These are the activations of a small neural network, seen along a few directions. Each row is one input.
Each table varies a few parts of the input and shows all the possible inputs, shuffled.
Descriptions start from the smaller parts, as in this example, which fits no table here: one of 6 places along a line, together with either a single point or one of 11 places along a line or (one of 3 separate values, together with one of 5 places around a ring).
Shared parts are said once, and a part with two or three values counts as separate values.

Other details of the inputs shift rows strongly along two fixed directions, in all tables alike. That doesn't count.

A family of inputs:
R1: [-17 -13   2  38  26   4 -12  19  11  -5 -11  -2]
R2: [  6  48 -14  13 -20 -45 -11  -8  -7  -4   3  -3]
R3: [-16 -18   8  37  20   0 -14  20  17  -3  -3  -7]
R4: [  9 -35   9 -48  15  30  11 -12  13   5   5  -1]
R5: [ 26  25 -20 -72 -40 -19  29 -29 -19   2  10  11]
R6: [-17  -5   9  46  26  19 -13  11  13  -3  -7  -1]
R7: [ 36  17  -8 -64 -47 -14  35 -29 -28  10  14   8]
R8: [  7 -35   9 -43  12  33  13 -22  16   9   2   4]
R9: [ 11 -33   7 -43  13  34  12 -16  16   8   5   4]
R10: [-21 -19  11  44  10  13   2  26  -2   0  -1  -4]
R11: [-23 -19  11  40  10   9  -3  28   4  -6  -3  -3]
R12: [ 16 -39  -3 -51  12  31  -5  -5  11   8  -6  -6]
R13: [-21  -6  10  46  25  17 -12   5  12  -3 -10  -1]
R14: [  8  40  -7  14 -20 -45 -17  -7  -9  -5  10  -5]
R15: [ 10 -40   3 -48  15  23  11  -9  13   6   3   4]
R16: [ -1  41  -4  11 -31 -42  -9   4 -14  -5   9   1]
R17: [-23 -14   5  45  13  16   6  25  -4  -1  -8   0]
R18: [  7 -30   3 -47  19  32  15 -13  11   5  -3   3]
R19: [  9  45  -7  21 -35 -29  11  -4 -32  -2   3   4]
R20: [-12 -11  -2  36  24  15 -29  22   8  -3 -19 -11]
R21: [ -2  49 -10  11 -29 -41  -5   2 -16  -6   2   5]
R22: [  8  51 -12  14 -18 -41 -15 -10 -13  -6   5   0]
Each input here is: one of 2 separate values, together with either a single point or one of 4 places along a line or one of 6 places along a line.
The inputs of R7 and R19 match in every part but the choice among 2 separate values. If R12 is changed in the same way as R7 into R19, which row does it become? -> R20
Change only the place on the line of 6 in R8. List by row number the other rows that result. -> R3, R4, R9, R14, R15
Change only the choice among 2 separate values in R4. List by row number the other rows that result. -> R18

A family of inputs:
R23: [ -1  14   3  23  -6 -14   4   3  -9  -3   5   1]
R24: [  1 -25  -3 -17   8  13   2  10   5   3  -6  -2]
R25: [ -8  15  -9  14   2 -20  -9   9   2  -6  -6   0]
R26: [ -7  17   4  22 -11  -6   4   3 -10  -2   4   3]
R27: [ -1 -22   5  -7   6  19  21  -3   0   5  -2   5]
R28: [ -2  21   3  19  -1  -5 -15  -5   0  -2   2  -3]
R29: [ -2  10   4  16  -2 -16 -21   3   4  -4   3  -6]
R30: [ -7 -20   8 -13   3  21  17   4   1   1   2   5]
R31: [ -3 -20   6  -7   3  23  20  -2   2   4  -1   7]
R32: [  3 -20  -5 -11  11  21   9   0   0   5 -12   2]
R33: [ -4 -28   8 -14   1  10  12   9   4   2   2   4]
R34: [ -5  20   4  17  -1  -6 -16  -2   1  -5   3  -5]
R35: [  4  18   2  20   4 -13 -14  -6   1  -3   3  -5]
R36: [  0  12  -7  17  -5 -15 -11   9  -7  -3  -2  -6]
R37: [  3  16  -7  19  -1 -13  -7   6  -9  -3  -5  -3]
R38: [ -4   9   3  21 -10 -16   1   6  -7  -2   7  -2]
R39: [ -3 -27   7 -13   3  12  14   7   5   3   4   1]
R40: [-5 19 -5 15 -6 -6 -9  9 -9 -5 -5 -3]
R41: [ -1 -18  -3 -14   8  24   7   4   0   4  -9   4]
R42: [ -4 -19   2 -19  20   8  -1  -6  21   0  -1   3]
R43: [  2 -16   4 -11  13  24   2 -11  12   3  -3   1]
R44: [-12  13   1  18  -3 -21   2   6   2  -5   4   4]
R45: [ 53  49 -23 -96 -49 -32  18 -65 -20  10  18   6]
R46: [-1 20 -8 20 -7 -5 -6  3 -9 -2 -7 -1]
R47: [ -3   9  -4  15  -7 -16 -14  15  -5  -4  -5  -4]
R48: [  2 -23   5 -17  12  13  -4  -1  15   3   2  -4]
R49: [  3 -23   4 -15  14  14  -3  -5  13   3   2  -3]
Describe the family of inputs behind these rows. -> one of 3 separate values, together with either a single point or one of 8 places along a line
The inputs of R32 and R45 match in every part but the choice among 3 separate values. If R25 is changed in the same way as R32 into R45, which row does it become? -> R42
Which other rows agree with R26 in the choice among 3 separate values? List them by row number. -> R23, R27, R30, R31, R33, R38, R39, R44
